Each row below holds a small network's activations on one input, seen along a few directions.
Each table varies a few parts of the input and shows all the possible inputs, shuffled.
A made-up example of a description, with smaller parts first: one of 4 places along a line, together with either a single point or one of 9 places along a line or (one of 3 separate values, together with one of 5 places around a ring).
Shared parts are said once, and a part with two or three values counts as separate values.
(in the rows, 128 means zero)

Other details of the inputs shift rows strongly along three fixed directions, in all tables alike. That doesn't count.

A family of inputs:
row 1: [142 106 134 177 132 124 110 125 129 101 103 175  89  70]
row 2: [148 123 151 156 131 147 102 142 131  72 102 128  86  90]
row 3: [110 154 143 123 127 147 104 120 121 109 174 147 169  94]
row 4: [119 146 147 112 133 162 103 127 131 116 166 134 172 103]
row 5: [121 114 158 175 132 127  96 133 130  80 117 129  71  82]
row 6: [ 96 132 121 151 131 165 128 120 122 148 175 154 161 115]
row 7: [130 136 147 133 125 154 108  68 122 141 190 149 143 133]
row 8: [103 147 152 118 130 144 105 117 134 119 179 148 158  89]
row 9: [173 116 138 170 111 128 106  88 135  98 125 161  71 114]
row 10: [151 147 151 121 113 175 106  80 115 129 175 159 154 131]
row 11: [109 136 107 121 125 148 147 130 128 154 153 151 157 134]
row 12: [137 133  72 124 148 146 161 127 139 142 133 119 159 156]
row 13: [159  97  85 185 148 113 148 152 162 126  81 106  81 145]
row 14: [147 115  88 110 154 145 156 126 153 147 110 108 167 159]
row 15: [ 88 145 181  87  69  73 135 180  77 153 110 113 107 154]
row 16: [123 121 100 101 167 115 133 123 164 140 140  73 144 149]
row 17: [110 133 133 122 151 130 132 120 129 165 147 137 166 126]
row 18: [100 147 161 132 138 139 103 124 137 132 181 131 165 103]
row 19: [121 125 114  97 167 122 159 117 144 125 142  53 131 144]
row 20: [123 140 126  69  87  72 157 172  91 132  79  85 102 174]
row 21: [182  93  89 148 158 121 135 140 152 110  57 112  92 126]
row 22: [123 105  86 123 161 126 155 114 158 159 124 100 156 157]
row 23: [132 123 152 158 132 127 108 132 137  78 114 138  75  82]
row 24: [145 135 114  85 158 143 159 128 139 114 127  62 142 146]
row 25: [170  95  76 167 144 109 148 133 155 103  64 117  98 136]
row 26: [120 142 123  68  95  75 142 174 102 140  72  98 103 182]
row 27: [152 112 120 187 113 160 115 151 124  97 105 164 103  99]
row 28: [101 142 154 108  64  97 112 162  62 153 101 191 132 125]
row 29: [ 92 146 168  69  63  77 140 172  76 142 107 123 102 146]
row 30: [109 127 118 117 130 138 144 115 136 153 144 151 168 129]
row 31: [129 153 165 107  37 102 103 127  63 147 124 186 111 159]
row 32: [120 138 127 107 176 129 142 123 159 136 143  75 142 147]
row 33: [100 126 134 134 152 150 117 102 121 148 165 153 166  97]
row 34: [169 115 151 188 117 123 100  96 136 109 128 149  75 122]
row 35: [128 115  97 129 163 123 159 121 163 163 123 101 161 161]
Description of these inputs: one of 5 places along a line, together with either a single point or one of 6 places along a line.
Q: The inputs of row 8 and row 3 match in every part but the place on the line of 5. If row 30 is changed in the same way as row 8 into row 3, which row does it become?
A: row 25
Q: Start at row 13 and move only the place on the line of 6, one step at a time. The first step leads to row 35. Which rows follow, in order?
A: row 17, row 18, row 32, row 15

A family of inputs:
row 36: [123 141  94  59 119  61 156 159 146 175  84  68 120 212]
row 37: [112 151 120  63 106  76 133 150 122 176 113  94 124 195]
row 38: [100 152 199 135  90 143  95 127  86 107 150 177 126  74]
row 39: [100 155 198 133  90 130  99 121  92 108 147 187 133  69]
row 40: [143 125 105  83 114 101 135 131 132 184  99 119 151 191]
row 41: [176  99 117 209 158 156 103  95 174  86 113 154 115  77]
row 42: [ 91 148 181 134 106 130 110 136  92 114 136 176 136  71]
row 43: [ 97 116 152 114  94  85 112 163  92 123  96 146 105 119]
row 44: [117 134 154 162  96 158  99 103 100 132 155 191 119 103]
row 45: [146 116  84 153 234 187 133  80 189 124 172 115 198 107]
row 46: [169 104  68 113 163 116 156 125 175 162  91  91 149 167]
row 47: [178  92 108 202 180 148 105 113 172  91 115 143 110  79]
row 48: [150  97 122 159 156 118 117 119 150  82 118 118  96  83]
row 49: [ 77 152 133 115 139 182 147  90 110 165 209 160 224 124]
row 50: [103 142 102  89 138  95 146 156 139 160 111  89 138 169]
row 51: [ 98 136 184 139  73 125 105 148  97 119 148 154 118 111]
row 52: [102 165 138 124 147 175 142  76 116 158 223 151 220 130]
row 53: [ 88 155 151  63 148 151 119  82 113 152 214 130 208 129]
row 54: [190  89 105 175 168 120 135 146 164  77  65  70  48 110]
row 55: [127 124  96  80 113 106 154 133 135 182 106 128 133 193]
row 56: [ 94 149 121  86 138 177 140  97 126 185 207 164 209 133]
row 57: [104 146 190 119  83 131 103 151  83 125 131 149 120 115]
row 58: [107 145 115  59 117  79 161 156 135 176 118  82 136 206]
row 59: [167 101  99 184 175 119 138 132 184  83 111  88  70 104]
row 60: [122 127 112  98 100 104 160 127 118 170 114 125 144 188]
row 61: [108 125 145 161 119 112 119 160 125 108 119 137  93 107]
row 62: [125 127 108  57 114  83 171 173 134 169  84  60 123 210]
row 63: [180  98 103 186 166 105 126 127 179  76  92  85  40 123]
row 64: [137 106  78 103 169 110 174 147 167 140 102  42 125 182]
row 65: [120 131 125 134  73 113 117 175  91 112  82 143 105 126]
row 66: [151 112 100  94 137  94 155 141 150 144 101  53  99 195]
row 67: [101 143 126  60 128 107 155 153 109 165 107  95 148 165]
row 68: [114 133  99  97 109  86 170 159 100 185  98 110 143 201]
row 69: [126 118 101  62 111  77 172 175 133 175  95  57 121 207]
row 70: [161 137  94 104 228 161 157  56 188 114 168  69 169 121]
row 71: [103 153 146  61 114 105 148 137 108 165 132 124 161 139]
row 72: [131 133 167 114  88  99 109 148  91 121  92 135  78 126]
row 73: [136  99 112 185 167 132 113 119 153  76 112 112  91  73]
row 74: [117 116 157 116  87  79 107 148 103 114  95 144  93 125]
row 75: [104 157 153 109 157 186  98  77 123 161 223 173 228 113]
row 76: [125 113 136 157  96 117 107 155 114 140  87 173 125 115]
row 77: [105 161 110  75 157 178 152 117 122 138 184 135 215 136]
row 78: [165 124  81 120 238 176 165  74 196 109 163  54 163 108]
row 79: [120 115 141 146 109 106 108 141 116 111 116 134  95  92]
row 80: [168 116 125 213 151 150 116  88 135  89 146 146 100  95]
row 81: [103 144 192 132  78 133  97 141  92 115 143 155 112 118]
row 82: [114 130 157 137  77 135  98 125  94 147 140 201 109 120]
row 83: [163 138  63 119 203 186 155  73 187 103 168  68 186 134]
row 84: [149 119  79 148 201 184 168  64 178 131 187 103 186 121]
row 85: [141 129 168 153 124 146  98 127 111  96 130 128  92  99]
row 86: [172  91 107 182 175 129 132 147 159  73  66  76  57 107]
row 87: [141 134 139 118  76 107 122 163  98 104  87 163  97 136]
row 88: [139 110 129 169 147 127 107 107 149  83 124 120  96  85]
row 89: [155  91  90 187 161 147 130 120 163 105 101 145  87 104]
row 90: [115 130 140 142  83 128 119 128 105 146 118 175 114 132]
row 91: [173 114 102 199 149 169 112 115 154  56 126 126 103  64]
row 92: [131 125 139 159  79  97 131 155  88 142 108 159 102 134]
row 93: [134 116 146 138  89  92  99 158 111 142  82 171 108 140]
row 94: [104 171 134  76 137 186 139 110 110 139 213 159 223 114]
row 95: [115 132 166 162  82 143 107 107  90 128 156 189 126 109]
row 96: [164  85  76 189 151 123 142 133 158 109  61 119  63 128]
row 97: [121 152 159 140  75 154  89 127  85 102 151 170 131  97]
row 98: [150 140  97  56 112 100 154 150 115 147  95 106 127 200]
row 99: [113 136 170 134  97 129 116 142 118 109 126 134 114 124]
row 100: [130 115 124 158  97 128 125 136 114 139 110 165  99 117]
row 101: [107 146 133 113 175 172 114  65 140 126 213 116 185  99]
row 102: [ 89 155 179 153  89 131  86 144 102 119 165 179 128  71]
row 103: [103 124 161 136  87 107 122 178 103 116  89 131  93 132]
Q: What is each input in this table made of?
A: one of 4 places along a line, together with either one of 2 separate values or one of 6 places along a line or one of 9 places around a ring
Q: The inputs of row 75 and row 93 match in every part but the place on the line of 4. If row 40 is changed in the same way as row 75 into row 93, which row does it become?
A: row 41
Q: The inputs of row 87 and row 77 match in every part but the place on the line of 4. If row 88 is changed in the same way as row 87 into row 77, which row does it become?
A: row 73
Q: Change only the choice among 2 separate values in row 65. List by row number the other rows that result.
A: row 77
Q: Start at row 58 and move only the place on the ring of 9, one step at a time. The first step leads to row 36. Which rows follow, in order?
A: row 88, row 74, row 39, row 38, row 57, row 99, row 51

A family of inputs:
row 104: [110 133  86 162 191 168 171  60 149 149 205 165 218  98]
row 105: [104 126 213 135  89 138  67 150 103 132 129 211 144  71]
row 106: [ 88 146 148  90 120  87 130 154 127 180 149  59 152 194]
row 107: [135 159 150  61 113 109 142  69 120 175 184  75 124 216]
row 108: [127 140 122 133 203 237 164  99 171 117 199  95 213 104]
row 109: [140 112 128 155 123 110 175 158 100  95  60 112  89 106]
row 110: [151 168 140  96 147 225 153  49 109 128 207 116 192 159]
row 111: [ 82 108 131 164  41 110 106 156  70 162 112 229 114 108]
row 112: [178 116  65 113 124  54 133 198 163  98  35  46  76 188]
row 113: [175  90 119 177 190 134  95 123 168  89  70 136  67  69]
row 114: [101 172 152  59   8 119 124 109  43 239 182 225 183 219]
row 115: [119 117 163 184 151  92 136 107 131  86 138 111  71  77]
row 116: [ 89 171 169 126  83 112 112 136  84  80 154 180 137  55]
row 117: [ 69 158 208 152  64 178 100 175  45 116 146 207 123  66]
row 118: [156 109 136 191 116 141 123 182 115  86  71 106  93 121]
row 119: [118 102 162 135  81  51 125 191 135 137  71  94  36 169]
row 120: [139  95 124 194 155 187 134 118 121  60 129 128 104  54]
row 121: [ 77 177 120  19  80  90 132 189  91 162 121 126 149 179]
row 122: [200 116 129  71 108  85 116  98 122 156  69 120  90 193]
row 123: [ 90 110 111  55 120  56 163 151 122 180 107  49 101 201]
row 124: [168 114 107 181 143 131 109 150 190  39  97 113  72  81]
row 125: [137 111  54 121 154 135 174 131 190 193 121 114 174 189]
row 126: [154 118  31 102 228 160 159  82 206  74 159  47 160 112]
row 127: [106 145 145  76 184 134 145  78 127 157 162 138 214 101]
row 128: [108 123 144 190  46 107  87 181  86 160 108 210 131 132]
row 129: [ 95 141  78 128 178 187 147  95 152 186 204 167 214 135]
row 130: [137 126 188 201 155 178  47 105 136  87 157 180 162  32]
row 131: [141 103 121 174 168 104 127 136 167 104 104  77  32 118]
row 132: [193 154  73  41 117  97 151 101 149 122 110  65 109 222]
row 133: [150  81 124 154 160 126  96 109 146  92  80 140  97  70]
Q: What is each input in this table made of?
A: one of 5 separate values, together with either a single point or one of 5 places along a line
Q: The inputs of row 125 and row 108 match in every part but the choice among 5 separate values. If row 114 is changed in the same way as row 125 into row 108, which row does it become?
A: row 110
Q: Which other rows agree with row 127 in the choice among 5 separate values? List them by row number.
A: row 105, row 113, row 122, row 130, row 133
Q: Change only the choice among 5 separate values in row 111. List by row number the other rows that result.
A: row 120, row 123, row 126, row 133
Q: Change only the place on the line of 5 in row 119. List by row number the other rows that result.
A: row 106, row 115, row 123, row 131

A family of inputs:
row 134: [127 129 171 163  70 121  88 121  93 122 126 205  81 100]
row 135: [159 131 104 123 191 145 132  87 183 126 160  75 144 146]
row 136: [115 156 147 104 170 177 125  98 142 124 184 131 203  98]
row 137: [141 130  91 144 197 162 148  95 189  84 160  85 146 100]
row 138: [118 113 104 125 194 148 155 107 172 124 148  87 150 115]
row 139: [122 124 112 134 198 142 152 113 174 127 150  84 154 118]
row 140: [143 134  82  35 149  92 166 159 148 186  81  56 161 221]
row 141: [169 100 104 133 148 121 119 142 145 100  73 106  85 126]
row 142: [134  94 117 190 124 108 124 147 131 117  84 152  87 116]
row 143: [ 83 153 148  27  77 106 124 169  76 195 121 133 181 190]
row 144: [160 117  86 140 191 168 139  88 167 120 137 125 174 126]
row 145: [142  92 108 166 154  75 140 137 136 102  70 107  74  98]
row 146: [114 115  78  46 147  82 173 164 140 192  89  54 134 216]
row 147: [118 134 173 151  88 125 123 142  98  96 116 142  87 103]
row 148: [118 147 140 135 146 169 114  65 131 138 201 170 172 115]
row 149: [173 112  71 137 196 141 149  68 187 128 144  91 144 164]
row 150: [144 107 150 146 105 121 100 151 114  93  79 153  77  88]
row 151: [125 142  89  72 127  96 154 165 141 159 108  76 144 192]
row 152: [125 108 152 187 115 108 103 167 127 107  92 141  74  95]
row 153: [ 70 155 159  53  92  86 146 181  91 205 137 124 173 183]
row 154: [117 127 187 174  37 121  96 159  66 121 116 189  99 107]
row 155: [ 83 161 145 129 101 166 112 116  97 137 198 193 198 107]
row 156: [173 103 116 162 114 101 117 121 141 113  87 142  48 130]
row 157: [ 84 165 145 119 102 173 116 114 100 143 198 195 186  97]
row 158: [108 115 132 162 170 165 115 114 147 115 165 123 146  91]
row 159: [160 103 146 176 113 114  85 124 129  79 103 141  44  98]
row 160: [152 109 130 137 116  79 118 144 106  99  58 138  86  99]
row 161: [ 89 165 139 112 107 172 120 114 106 147 204 185 187 101]
row 162: [101 135 151 124  74 109 113 164 100 106 114 156 103 107]
row 163: [ 98 149 148  54  63  89 127 139  93 212 144 135 174 207]
row 164: [ 89 129 132  86 121  90 155 158 126 166 107 100 131 160]
row 165: [ 95 130 135 145 141 153 130 109 131 161 175 148 184 112]
row 166: [ 83 122 187 167  48 108  90 172  76 151 122 198 121 101]
row 167: [ 97 154 133 113 139 179 112 111 122 117 204 145 181  96]
row 168: [132 115  81 128 190 150 162 102 170 155 149 106 153 134]
row 169: [167  94 132 173 115  96  93 136 139  86  77 118  37 125]
row 170: [140 142 146 134 170 172 116 109 147 108 169 137 177  90]
row 171: [158 107 119 144 117 117 132 147 119  98  85 101  63 138]
row 172: [133 128  88  37 131  99 187 144 125 174  96  49 130 217]
row 173: [164 117  77 132 198 164 148  86 173 125 130 117 163 132]
row 174: [124 127 151 153  69 120 125 146  79 126 107 172 105 136]
row 175: [176 101  83 144 135 106 166 132 148 132  75  80  93 176]
row 176: [112 160 134 117 150 161 129 121 140 119 195 129 186 109]
row 177: [122 137 168 156  79 126 106 156  87 112 107 142  87 119]
row 178: [ 86 170 208 122  97 149  87 102  96 127 206 181 163  89]
row 179: [104 118 142 156 165 167 119 108 141 111 169 136 140  69]
row 180: [107 138 181 167  52 135 106 141  60 119 128 211 101 102]
row 181: [169 104 102 148 142  86 157 126 124  91  69  86  70 126]
row 182: [122 127 127 143  84 115 115 155 117 133 121 149 131 131]
row 183: [153 125 105 120 185 114 138  67 153 113 149  92 137 116]
row 184: [151 120  99 111 202 169 145  91 177 105 143  91 165 111]
row 185: [162 109 118 169 109 125 139 134 118 107  83 142  64 125]
row 186: [163  97 136 173  93 108 100 157 124 111  65 155  89 113]
row 187: [ 97 126 158 158 110 119 104 158 111 135 114 141 106 109]
row 188: [147 133  74 137 198 161 141 105 185 108 150  70 152 131]
row 189: [185 107 114 144 149  85 129 133 168 105  84  82  63 155]
row 190: [167 114 146 179 116 113 126 155 126  80  88 118  59 115]
row 191: [126 138 148 118 107 107 104 130 120 142 120 119 105 152]
row 192: [112 131 134 122  99 123 117 150 113 111 125 141 110 108]
row 193: [113 131 100  75 100  91 139 174 118 152  97  95 124 187]
row 194: [ 93 152 181 143 106 186 100 112  85 111 199 165 162  89]
row 195: [ 99 155 177 141 108 192  91 101  92 130 188 226 183  61]
row 196: [131 142 112 138 170 152 136 114 164  94 161 106 151 102]
row 197: [130 134 109 154 171 142 129  92 140  81 164 127 151  66]
row 198: [ 79 156 142  76  44  94 128 170  76 188 132 163 167 173]
row 199: [143 123 126 151 167 173 144  93 148  83 155 104 127  96]
row 200: [111 149 154 118 162 179 119  93 140 112 179 141 186  82]
row 201: [131 121 151 141  76 113 104 151  98 140  92 176 124 121]
row 202: [179 107  85 161 191 146 137  65 192 119 148  92 134 135]
row 203: [113 144 183 144  78 121 117 152  85 106 123 151 100 109]
row 204: [157 127 105 149 203 180 120  93 176 102 143  97 157 101]
row 205: [162 104  78 163 127 100 141 146 149 104  69 127  73 142]
row 206: [107 155 110  20 105 116 158 142 103 216 127 132 192 200]
row 207: [134 126 113  59 124  91 143 124 134 162 112  83 113 187]
row 208: [136 138 102  62 119  93 171 162 124 172  92  58 130 219]
row 209: [153  83  98 200 147 106 134 139 153 107  67 137  61 113]
row 210: [118 143 151 122 164 172 113  65 149 110 206 131 164  93]
row 211: [110 152 112  38  88 109 177 145  89 206 126 114 157 214]
row 212: [160 105 145 168 113  85 109 130 146  82  76 119  34 113]
row 213: [ 72 145 126  57  93 103 156 155  93 219 129 146 170 184]
Q: The inputs of row 198 and row 201 match in every part but one. If row 151 is changed in the same way as row 198 into row 201, which row does it become?
A: row 140
Q: The inputs of row 203 and row 139 match in every part but one. If row 208 is changed in the same way as row 203 into row 139, which row does it become?
A: row 152
Q: The inputs of row 160 and row 145 match in every part but one. If row 204 is changed in the same way as row 160 into row 145, which row does it become?
A: row 187
Q: What is each input in this table made of?
A: one of 5 separate values, together with either a single point or one of 6 places along a line or one of 9 places around a ring
Q: Change only the choice among 5 separate values in row 157. List by row number the other rows that result.
A: row 134, row 185, row 195, row 213
Q: Change only the choice among 5 separate values in row 153. List by row number the other rows that result.
A: row 170, row 176, row 189, row 190
Q: Change only the place on the line of 6 in row 209. List by row number the other rows that result.
A: row 142, row 165, row 166, row 168, row 213
